These are the activations of a small neural network, seen along a few directions. Each row is one input.
In each table, some parts of the input vary, and every possible input appears once, in random order.
A made-up example of a description, with smaller parts first: one of 6 places along a line, together with either a single point or one of 9 places along a line or (one of 3 separate values, together with one of 8 places around a ring).
Shared parts are said once, and a part with two or three values counts as separate values.
In the rows, zero is written as 128.

Other details of the inputs vary at random and push rows far along two fixed directions, the same in every table; ignore that.

Table:
x1: [162 167 164  65 125 176  79  38 168 140 156 101  48]
x2: [141  57 157 107 132  69 166  68  90 186 158 121 154]
x3: [164 167 161  50 125 146  91  35 146 138 148 106  96]
x4: [109 134 113 155 116 168  98 216 103  73 117 158 160]
x5: [157  28 172 132 113  85 166  66 106 196 161 102 120]
x6: [149 172 126  70 149 166  70  73 174 154 135 110  64]
x7: [154 192 148  54 154 217 172  77 225 125 139 107  78]
x8: [119 152  79 183 115 141 113 233 128  55 107 152 129]
x9: [105 175 110 166 118 156 105 221 110  32 117 182 148]
x10: [129 236  93 123 140 154  84 139 186  69 104 126  71]
x11: [134  53 156 112 137 105 144  76 111 206 156 105 127]
x12: [184  51 153  82 115  76 134  85  92 161 172 127 155]
x13: [125  42 134 169 113  61 182 156  65 139 128 145 205]
x14: [ 91 137 102 194 129 101 159 194 116  88 107 143 148]
x15: [128 166 170  69 141 135 124   6 144 173 139  95  93]
x16: [ 69 248 121 122 175 223 205 152 210 105  83 138  84]
x17: [161  53 123 151  99  76 145 183  71 104 136 155 204]
x18: [ 99  69 143 157 109 111 159 166  67 139 131 141 206]
x19: [126 235 104 103 155 164  74 115 180  86 121 150  62]
x20: [105  47 115 188 114  93 168 199  85 137 118 120 184]
x21: [133  59 180 133 112 119 155  86  94 168 165 115 127]
x22: [180  83 135 100 107  81 134 104 112 139 148 103 150]
x23: [112 150  76 172 121 147 103 237 128  70  96 141 148]
x24: [ 77 205 126 131 150 190 100 117 155 125 101 122  94]
x25: [ 84 133  91 207 127 122 152 213 117  89 101 142 138]
x26: [ 77 154 126 184 130 137 145 188 100  75 116 168 153]
x27: [149  67 152 111 119  63 170  64 109 182 144  86 147]
x28: [162 156 134  51 139 141  83  49 161 172 143 106  92]
x29: [123 244  95 127 144 166  75 139 186  64  97 150  72]
x30: [146  48 116 166 103 111 127 211  85 111 128 148 185]
x31: [144  46 164 124 129  94 158  74 105 193 170 116 113]
x32: [ 70 151  87 170 145 129 135 198 108 113  97 165 171]
x33: [166  64 166  83  98 119 118  98  94 155 161 114 167]
x34: [129 160 152  91 158 121 126  28 162 173 147 112  64]
x35: [152  64 117 143 100  99 129 184  89 122 127 144 197]
x36: [ 75 149  92 193 140 145 129 203 124 107  82 150 147]
x37: [171 158 130  60 124 131  91  53 173 166 130  74  93]
x38: [ 77 150  89 180 132 126 137 196 116 109  81 153 173]
x39: [ 87 217  92 128 149 148 113 117 174 132  82 102 104]
x40: [136 213 103 122 138 176  74 123 183  94 108 134  58]
x41: [177  47 152 108 113 105 124 107 106 154 177 129 117]
x42: [139  77 157 139 123  83 162  87 115 159 143 121 130]
Description of these inputs: one of 2 separate values, together with either a single point or (one of 4 places along a line, together with one of 5 places around a ring).
Changing only the choice among 2 separate values turns x13 into x17. The same change can be made to x24. Which row results?
> x4
Changing only the choice among 2 separate values turns x33 into x18. The same change can be made to x40. Which row results?
> x5
Start at x32 and move only the place on the ring of 5, one step at a time. The first step leads to x11. Which rows follow, in order?
> x31, x34, x2
Which other rows does x28 become when the place on the ring of 5 takes its other values? List them by row number.
> x6, x12, x19, x41

Table:
x43: [132 127 104 151 140 111 131 148 144 125 127 129  98]
x44: [108 240  96 130 145 150 124 128 187  84  81 129 103]
x45: [179 115 148  84 106 173 132 174 116  74 161 161 162]
x46: [136 160 133  99 125 141  50  74 137 140 125 107  98]
x47: [ 83 142 106 156 126 139 148 206  95 100  96 156 196]
x48: [153 120 145 102 124 122  79  52 140 172 145  95  71]
x49: [105  99 159 128 126 124 138 112  96 153 136 130 154]
x50: [136  68 141 157 117  77 147 125  89 137 152 142 134]
x51: [104 146 130 108 147 151 157 116 130 148 114 137 153]
x52: [117 135  86 172 126  98 146 213 120  77 103 159 168]
x53: [151  28 147 145 115  68 142 116  81 165 170 133 137]
x54: [159  48 153 129  98  97 104  92  93 168 155 102 127]
x55: [102 118 120 148 124 132 169 181 125 124 106 128 174]
x56: [130  81 159 142 112  83 144 112  80 128 144 143 167]
x57: [156  71 108 139 103  94 118 170 109 129 127 118 170]
x58: [109 132 116 137 119 114 144 164  92 104 118 135 183]
x59: [145 147 112 126 131 136  95 110 165 138 119  96  74]
x60: [ 91 134 119 170 135 148 168 180 137 118 103 127 131]
x61: [ 71 238 101 149 175 202 149 141 201 113  81 132  71]
x62: [161  68 122 116 102  89 101 138  84 143 136 122 176]
x63: [102 243  62 131 147 158  60 173 155  76  80 155 116]
x64: [120  39 170 130 123 103 165 109  75 175 159 132 176]
x65: [144 195 100 124 123 215 129 242 170  17 119 174 135]
x66: [108 153 159 103 154 163 147  43 160 182 135 113  74]
x67: [ 97 153 148 128 139 154 134  93 141 153 123 117  95]
x68: [118 132 174  82 151 147 137  28 143 191 145 113 101]
x69: [127 102 125 139 131  94 105 135  95 130 144 151 142]
x70: [156 126 152  79 125 120  61  37 134 173 147  97  89]
x71: [125 170  83 132 143 122 112 159 157 107 108 137 119]
x72: [153 179 157  85 126 202  92 129 148  75 159 159  99]
x73: [144 136 139  95 134 117  70  60 134 159 143 116  94]
x74: [164  50 130 143 115  86 140 131 118 157 147 109 124]
x75: [ 97 121 135 156 122 113 133 152  86 107 132 141 166]
x76: [ 56 180 104 183 151 170 144 189 129  99  99 164 124]
x77: [133 128 158  94 151 149 164  43 177 195 139  80  68]
x78: [131 214 128  84 139 136 108  59 161 123 107 118 104]
x79: [ 87 182 107 123 150 162 138 148 137 121  99 142 147]
x80: [ 99 115 119 150 139 141 189 175 132 131 109 142 173]
x81: [162  85 119 118 102 106 108 133 123 141 126  99 153]
x82: [142  90 112 161 108 116 114 169 118 121 119 112 133]
x83: [113 122 138 167 120 107 149 130 107 112 127 145 131]
x84: [127  88 128 142 111  98 173 159 107 123 131 114 180]
x85: [113 143  89 158 126  99 127 201  93  77 106 171 181]
x86: [194  32 195  91  95 151 154 112 106 126 205 139 119]
x87: [146 134  96 128 125 113 108 149 145 125 116 123 131]
x88: [123 154  89 128 137 111 102 162 115 107 115 154 149]
x89: [183  51 158 121 102 163 177 192 126  79 173 147 133]
x90: [142  73 152 131 119  73 126 106  83 142 154 140 151]
x91: [144 138 159  94 136 128 149  36 170 173 144  65  66]
x92: [131  64 144 120 125 114 189 127 120 169 139 112 170]
x93: [143 167 125 115 147 122 126  75 178 139 125 104  57]
x94: [145 140 109 106 112 127  73 127 117 126 113 115 147]
x95: [112 170 150 111 138 141 121  53 152 149 136  98  71]
x96: [129 202 131 120 146 143 135  68 190 126 109 101  58]
x97: [102 151  90 180 131 129  94 186 118  94 111 160 117]
Changing only one part turns x97 into x74. The same change can be made to x54. Which row results?
> x82
Changing only one part turns x59 into x70. The same change can be made to x61. Which row results?
> x68
Describe the family of inputs behind these rows.
> one of 5 places around a ring, together with either a single point or one of 10 places along a line
Which other rows does x75 become when the place on the ring of 5 takes its other values? List them by row number.
> x58, x84, x91, x95
Which other rows does x55 become when the place on the line of 10 takes its other values? List them by row number.
> x44, x52, x57, x71, x80, x81, x84, x87, x92
List by row number the other rows that have the place on the ring of 5 in common with x85.
> x45, x47, x51, x58, x62, x63, x78, x79, x88, x94

Table:
x98: [151 133 133  92 134 146 121 104 151 141 141 122 109]
x99: [141  70 133 153 104 103 149 181  78 104 134 156 188]
x100: [129 124 137 105 142 122 122  72 138 176 136 113 103]
x101: [116 164 100 146 132 157 117 193 143  81 107 146 132]
x102: [139  45 178 144 116 107 175 107 103 159 171 128 117]
x103: [157  74 160  97 111 124 142 108 109 149 160 114 149]
x104: [ 88 192  92 149 151 168 133 183 155  94  96 155 125]
x105: [117 121 105 160 123 122 108 187 107  99 116 146 147]
x106: [ 89 173  93 162 146 133 129 179 133  97 103 160 138]
x107: [142 102 133 131 122 105 153 113 127 147 131 108 128]
x108: [147 149 147  80 127 138 113  71 140 140 143 110 105]
x109: [156  67 139 118 117  91 134 121 102 145 156 134 152]
x110: [138 147 139  89 145 129 136  63 155 163 133 111  95]
x111: [132 105 117 150 119 106 123 173 107 103 128 141 155]
x112: [132 126 102 157 115 120 130 187 117  89 117 142 146]
x113: [152  98 138 102 127 115 108  90 121 160 148 121 118]
x114: [129 152 149  88 136 136 135  60 144 155 135 103 105]
x115: [151 131 160 107 134 153 116  70 151 134 161 118  62]
x116: [130 159 135 100 145 152 130  87 172 149 121 101  90]
x117: [ 99 105 120 172 122 118 138 174  92 118 113 153 169]
x118: [126 180 121 114 133 171 107 133 157 105 113 136 113]
x119: [121 171 139 107 141 137 117  68 156 146 120 115 100]
x120: [ 86 169 110 154 137 136 130 164 120  98 110 146 146]
x121: [132 101 138 128 129 100 141 108 124 150 134 113 132]
x122: [111 194 124 117 144 154 123 100 159 122 104 128 103]
x123: [121 174 102 137 134 142 110 166 142  86 107 141 120]
x124: [151 137 127 111 122 118 106  96 148 135 134 107 101]
x125: [114  95 130 157 120 130 164 177 105 116 121 147 175]
x126: [106 182 110 134 131 145 101 157 129  89 116 146 132]
x127: [122 186 122 114 136 157  81 104 150 121 112 131  98]
x128: [137 178 112 110 131 162 105 121 175 115 117 113  88]
x129: [146  36 145 143 108  80 153 114  93 174 148 106 150]
x130: [142 156 120 110 128 136  87  90 155 140 125 104  83]
x131: [105 175 129 115 142 165 133 120 150 124 117 122 117]
x132: [143  68 151 120 109 106 124 120  84 148 154 124 157]
x133: [127  82 156 117 122 108 139  89  98 171 148 111 143]
x134: [131 108 127 147 114 113 123 161 101 105 129 151 164]
x135: [ 95 189  89 161 140 163 131 184 160  90  92 135 118]
x136: [136 102 132 135 122  99 142 109 128 150 134 108 127]
x137: [147  82 149 117 125  98 157  99 118 159 141 107 135]
x138: [112  69 121 174 120  95 148 182  84 130 124 139 172]
x139: [133 102 111 151 121 113 141 192  97  99 130 161 169]
Describe the family of inputs behind these rows.
> one of 2 separate values, together with either a single point or (one of 4 places along a line, together with one of 5 places along a line)
Changing only the choice among 2 separate values turns x108 into x114. The same change can be made to x113. Which row results?
> x100
Which other rows does x118 become when the choice among 2 separate values takes its other values? List them by row number.
> x125
Start at x112 and move only the place on the line of 5, one step at a time. The first step leads to x123. Which rows follow, in order?
> x139, x99, x108
Start at x129 and move only the place on the line of 4, one step at a time. The first step leads to x136. Which rows follow, in order?
> x107, x135
Which other rows does x119 become when the choice among 2 separate values takes its other values? List them by row number.
> x134

Table:
x140: [131 142 138  93 123 133  93  92 123 139 130  96 123]
x141: [114 148 154 107 127 129 103  86 117 138 144 116 107]
x142: [141  48 137 142 105  84 199 157  91 145 148 118 186]
x143: [131 122 151  90 140 113 111  77 114 162 155 126 113]
x144: [117 157  84 160 123 126 124 200 131  75  85 149 147]
x145: [ 90 166  95 190 137 136 145 196 115  73  84 177 165]
x146: [150  79 120 127 119 106 115 128 120 142 143 133 125]
x147: [172  82 142  98 133 111 121  73 157 172 165  96  86]
x148: [ 94 149  95 165 145 148 147 204 149 108 105 148 142]
x149: [181  92 148 100 123  97 134  65 161 155 158  88  91]
x150: [133 161 104 106 138 144  96 121 161 137 106 123  96]
x151: [ 85 176  97 150 156 159 125 152 145 108  95 158 113]
x152: [124 172 133  80 148 150 104  63 163 170 125 113 105]
x153: [109 196 104 145 133 146 126 149 154 106  85 147 138]
x154: [110 130  99 190 121 135 120 217 129  73 115 140 131]
x155: [148  62 148 152 119  83 173 142 112 130 151 130 139]
x156: [ 95 137 124 143 133 111 149 154  96 101 122 150 174]
x157: [128  35 148 152  96 101 166 152  85 150 135 121 183]
x158: [149  76 137  91 123  99 117 111  96 162 151 116 159]
x159: [115 179 100 164 124 154  81 160 140  87 100 143 113]
x160: [104 194 100 152 141 139 136 160 144  84 115 144 100]
x161: [158  88 125 130 108  91 128 120 123 124 137 125 131]
x162: [113 188 146  96 144 167 109  40 177 155 112  99  59]
x163: [134  63 135 162 106  79 162 161  88 117 137 154 161]
x164: [ 93 135  97 177 134 129 125 202 113  92 111 178 135]
x165: [118 218 126  85 140 160  58  63 166 124 127  98  68]
x166: [120 156 138 144 125 143 103 109 133 127 119 136  99]
x167: [137 188 137  93 152 153  87  49 171 161 124 127  56]
x168: [159  55 151 132 110 106 145 134 122 154 142  91 134]
x169: [140  52 144 150 130  97 160 149 108 148 156 138 134]
x170: [159 100 155 122 118  96 137  81 118 151 140 130 122]
x171: [113 144 152 117 137 142 120  78 127 147 126 115 117]
x172: [173  79 184  67 106 166 167 106 131 140 173 129 155]
x173: [143 102 128 145 109 126 113 143 109 129 113 123 148]
x174: [ 96 187  95 148 132 144 137 168 154  94  85 145 137]
x175: [126  60 135 160 114  89 181 155  89 123 126 147 177]
x176: [139 189 137  88 134 152  64  47 168 142 131  95  66]
x177: [112 137 135 142 127 192 165 212 111  53 130 189 170]
x178: [146 178 130  67 136 123  96  65 150 139 124  96 107]
x179: [ 74 169 112 151 126 148 121 187 108  96 103 141 170]
x180: [121  42 152 160 109 104 187 151  76 146 153 119 167]
x181: [106 181  85 149 141 143  79 179 133  88 110 162 127]
x182: [136 155 124 108 125 148  95  97 156 135 106  97  89]
x183: [138  92 146 120 138 123 140  81 117 172 134 133 131]
x184: [154 132 119 115 132 129  88  94 144 147 133 130 101]
x185: [146  93 134  97 125 101 102 101 105 151 161 122 136]
x186: [119 148  82 164 124 124 146 216 119  75 103 139 154]
x187: [128  56 156 161 109 109 156 129  81 148 133 135 170]
x188: [112 210 133 101 149 180 113  75 207 146 109  85  58]
x189: [112 179  79 147 144 150 106 179 148  95 120 142 100]
x190: [128  62 130 131 118 109 157 140 109 160 134 134 165]
x191: [101 178 131 142 133 146  95 125 128 110 119 139 106]
x192: [ 96 157 105 177 146 135 164 188 142  82 101 150 137]
x193: [141 105 148 128 122  91 136 111 102 132 142 138 141]
x194: [164 121 125 126 115 105 109 102 134 127 131 127 122]
x195: [139 100 159  90 146 120 131  51 120 183 147 117 122]
x196: [ 96 241 110  93 150 157 105  97 171 113 101 119 111]
x197: [115 129  85 170 138 135 131 227 133  92 102 148 144]
x198: [103 216  78 159 137 140  86 186 143  56  95 161 128]
x199: [137  85 160 128 111 111 130  94 114 153 145 117 109]
x200: [139 119 150 102 140 116 110  77 122 164 149 131 107]
x201: [144  66 151 120 109  84 163 113  96 156 144 123 187]
x202: [130 172 109 101 143 143  84 116 149 137 113 126 113]
x203: [144 113 141 100 131 131 127  73 143 184 131 119 127]
x204: [144  47 166 149 112  99 159 125 107 151 160 113 125]
x205: [ 90 152  98 176 137 130 173 196 116  83 109 153 152]
x206: [103 172  92 166 122 151  90 179 141  77 100 142 110]
x207: [108  66 136 140 131 100 155 157  65 138 145 151 191]
x208: [168  74 131 134 105  90 139 136 103 136 123 128 169]
x209: [108 218 126  93 143 182 115  70 191 148 117  84  61]
x210: [151  84 118 115 125 114 142 138 118 154 144 111 133]
x211: [143  56 142 145 115  90 190 152 118 142 138 118 172]
x212: [129  84 149 145 112 113 152 128 102 142 158 116 120]
x213: [149  82 134 121 107  76 125 132  87 121 154 128 169]
x214: [156 183 120  77 148 157  76  52 179 165 110 105  70]
x215: [165  75 179 100 106 154 157 137 105 107 179 161 144]
x216: [117 152  91 159 123 117 117 204 109  76  95 155 174]
x217: [105 155  90 168 123 150 126 211 120  83 102 128 136]
x218: [140 151 117 132 116 188 117 213 129  38 138 179 145]
x219: [107 135 108 154 139 131 140 172 118 115 135 151 117]
x220: [129  90 127 119 127 122 165 129 123 166 147 116 143]
x221: [137 103 155 113 131 100 151  80 111 152 137 124 147]
x222: [ 82 193 101 121 148 154 109 157 136 116 108 145 145]
x223: [134 103 119 149 112 123 127 152 113 115 146 112 123]
x224: [162 162 129  89 140 131 122  77 188 143 120  85  75]
x225: [133  63 163 141 126 118 171 107 118 157 146 103 129]
x226: [187 139 163  50 123 187 116  95 159 117 150 118 106]
x227: [138 138 158  87 132 101 122  60 122 148 151 116 111]
x228: [140 138 138 104 121 134  92  92 132 144 124 100 118]
x229: [130  72 159 123 108 110 142 108  97 163 143 111 170]
x230: [156 153 122 100 129 120 123  84 160 134 145  98  82]
x231: [ 84 161 100 188 120 155 127 209 117  89  83 158 169]
x232: [142  56 154 111 133 107 176  90 106 185 165 111 132]
x233: [104 148 153 105 136 139 120  78 119 146 133 110 123]
x234: [ 97 210 110 123 175 176 122 110 191 126 104 127  66]
Describe the family of inputs behind these rows.
> one of 5 places around a ring, together with either a single point or (one of 3 separate values, together with one of 6 places along a line)
Changing only the place on the ring of 5 turns x156 into x178. The same change can be made to x221. Which row results?
> x216
Changing only the place on the ring of 5 turns x160 into x205. The same change can be made to x215. Which row results?
> x177
Changing only the place on the ring of 5 turns x165 into x141. The same change can be made to x185. Which row results?
> x143
Which other rows does x190 become when the choice among 3 separate values takes its other values? List them by row number.
> x157, x174
Which other rows does x220 become when the place on the line of 6 takes its other values? List them by row number.
> x148, x152, x190, x203, x222
Which other rows does x212 become when the place on the ring of 5 takes its other values? List them by row number.
> x180, x209, x217, x223
